Each row below holds a small network's activations on one input, seen along a few directions.
Each table varies a few parts of the input and shows all the possible inputs, shuffled.
A made-up example of a description, with smaller parts first: one of 4 places along a line, together with either a single point or one of 9 places along a line or (one of 2 separate values, together with one of 8 places around a ring).
Shared parts are said once, and a part with two or three values counts as separate values.
In the rows, 128 means zero.

Other details of the inputs vary at random and push rows far along three fixed directions, the same in every table; ignore that.

Rows:
r1: [115 127 168 119 166 141 179 133 116 130 139]
r2: [117 131 126 104 130 123  88  67 122 132 101]
r3: [136 103  83 135  54 110  43 189 147  76 104]
r4: [130 126 123  99 143 122  53  40 120 159 131]
r5: [157 118 137 118 175 121  85 165 123 159 209]
r6: [ 83 136 144 108 124 143 153  18 122 121  64]
r7: [ 93 144 164 120 145 144 177  73 125 127 101]
r8: [118 143 135 130 150 143 187  61 130 161 119]
r9: [149 133  93 119 131 122  82  49 131 175 146]
r10: [122 129 111 164  73 126 184 176 145  88  79]
r11: [150 117 133 115 171 127  93 163 129 154 205]
r12: [101 128 122 143  64 131 124 154 148  70  58]
r13: [106 150 118 119 138 142 165   8 131 157  87]
r14: [190 118  92 153 135 103  81 194 105 165 197]
r15: [127 127 109  97 147 128  54  56 132 155 142]
r16: [133 128 107 163  63 130 155 185 147  90  90]
r17: [126 129  96 172  43 131 137 158 138  98  50]
r18: [112 120 133 135  93 124 146 192 129  74  81]
r19: [140 147 130 137 159 136 179 135 133 156 165]
r20: [114 142 200 134 193 146 248 214 117 122 167]
r21: [124 125 105  95 141 129  52  51 133 151 136]
r22: [ 85 150 144 108 135 150 140  26 138 132  73]
r23: [142 102  91 134  67 115  40 199 148  87 112]
r24: [170 115 125 115 172 102  61 175 109 153 205]
r25: [121 128 113 106 128 126  61  46 131 145 126]
r26: [123 129 177 133 173 133 207 192 113 122 169]
r27: [105 118 128 135  64 128 121 155 139  69  49]
r28: [159 108 125 121 143 100  74 175 108 133 184]
r29: [164 102 136 110 180 110  92 161  98 157 206]
r30: [112 138 105 159  58 134 179 172 155  80  51]
r31: [171 102 127 108 185 101  81 178  93 156 214]
r32: [130 127 124 101 150 126  60  47 125 163 140]
r33: [107 127 177 136 154 143 227 177 117 106 131]
r34: [117 129 114 103 132 131  67  43 134 147 129]
r35: [122 139 180 137 175 138 201 184 122 129 170]
r36: [105 117 120 130  71 125 126 156 132  65  46]
r37: [132 142 137 166 124 141 200 157 120 139 130]
r38: [117 147 132 130 140 145 180  69 138 158 118]
r39: [147 146 147 149 166 138 209 181 127 148 185]
r40: [165 111  62 160  37  98  61 188 139  87 108]
r41: [104 156 118 127 121 145 162   5 141 153  91]
r42: [127 147 148 152 150 140 228 157 136 142 154]
r43: [147  94  90 124  67  97  30 176 123  87 100]
r44: [ 82 154 173 123 160 164 211  99 143 123 102]
r45: [163 113 138 114 171 109  77 162 109 156 199]
Description of these inputs: one of 3 separate values, together with either a single point or one of 4 places along a line or one of 10 places along a line.
Question: The inputs of r18 and r43 match in every part but the choice among 3 separate values. If r39 is changed in the same way as r18 into r43, which row does it become?
Answer: r16
Question: The inputs of r31 and r29 match in every part but the choice among 3 separate values. If r15 is changed in the same way as r31 into r29, which row does it become?
Answer: r23

Rows:
r46: [113 157 121 155 105 144 217 118 145 122  78]
r47: [135 121 144 158  94 124 134 232 129  91 123]
r48: [110 128 128 112 121 139  98  58 124 136  82]
r49: [160 124 144 126 186 127  99 158 111 177 213]
r50: [148 121 101 131  96 107  52 164 137 111 136]
r51: [147 112  94 118 107 110  53 169 136 112 126]
r52: [118 118 113  91 129 118  55   7 105 148  87]
r53: [ 94 132 147 130 112 141 188 109 133  96  93]
r54: [171 113  64 151  78 102  83 154 132 130 141]
r55: [148 111  99 134  87 109  58 159 137 111 144]
r56: [120 126  95 108 110 132  51  23 142 150 113]
r57: [153 131 164 117 213 117 160 180 105 158 231]
r58: [113 148 135 164 101 146 214 115 129 127  72]
r59: [ 93 136 167 134 117 143 189 112 118 101  76]
r60: [125 133 160 112 197 145 175 113 126 165 186]
r61: [128 138 157  89 226 130 151  68 107 181 189]
r62: [133 105 125 138 106 116 148 231 132  79 129]
r63: [ 93 150 145 137 117 157 179 132 155 107  84]
Question: The inputs of r58 and r54 match in every part but one. If r52 is changed in the same way as r58 into r54, which row does it become?
Answer: r62
Question: What do these inputs look like to the network?
Answer: one of 3 separate values, together with either a single point or one of 5 places around a ring
Question: Change only the choice among 3 separate values in r57. List by row number the other rows that result.
Answer: r53, r59
Question: Which other rows agree with r63 in the choice among 3 separate values? List them by row number.
Answer: r46, r50, r51, r57, r61
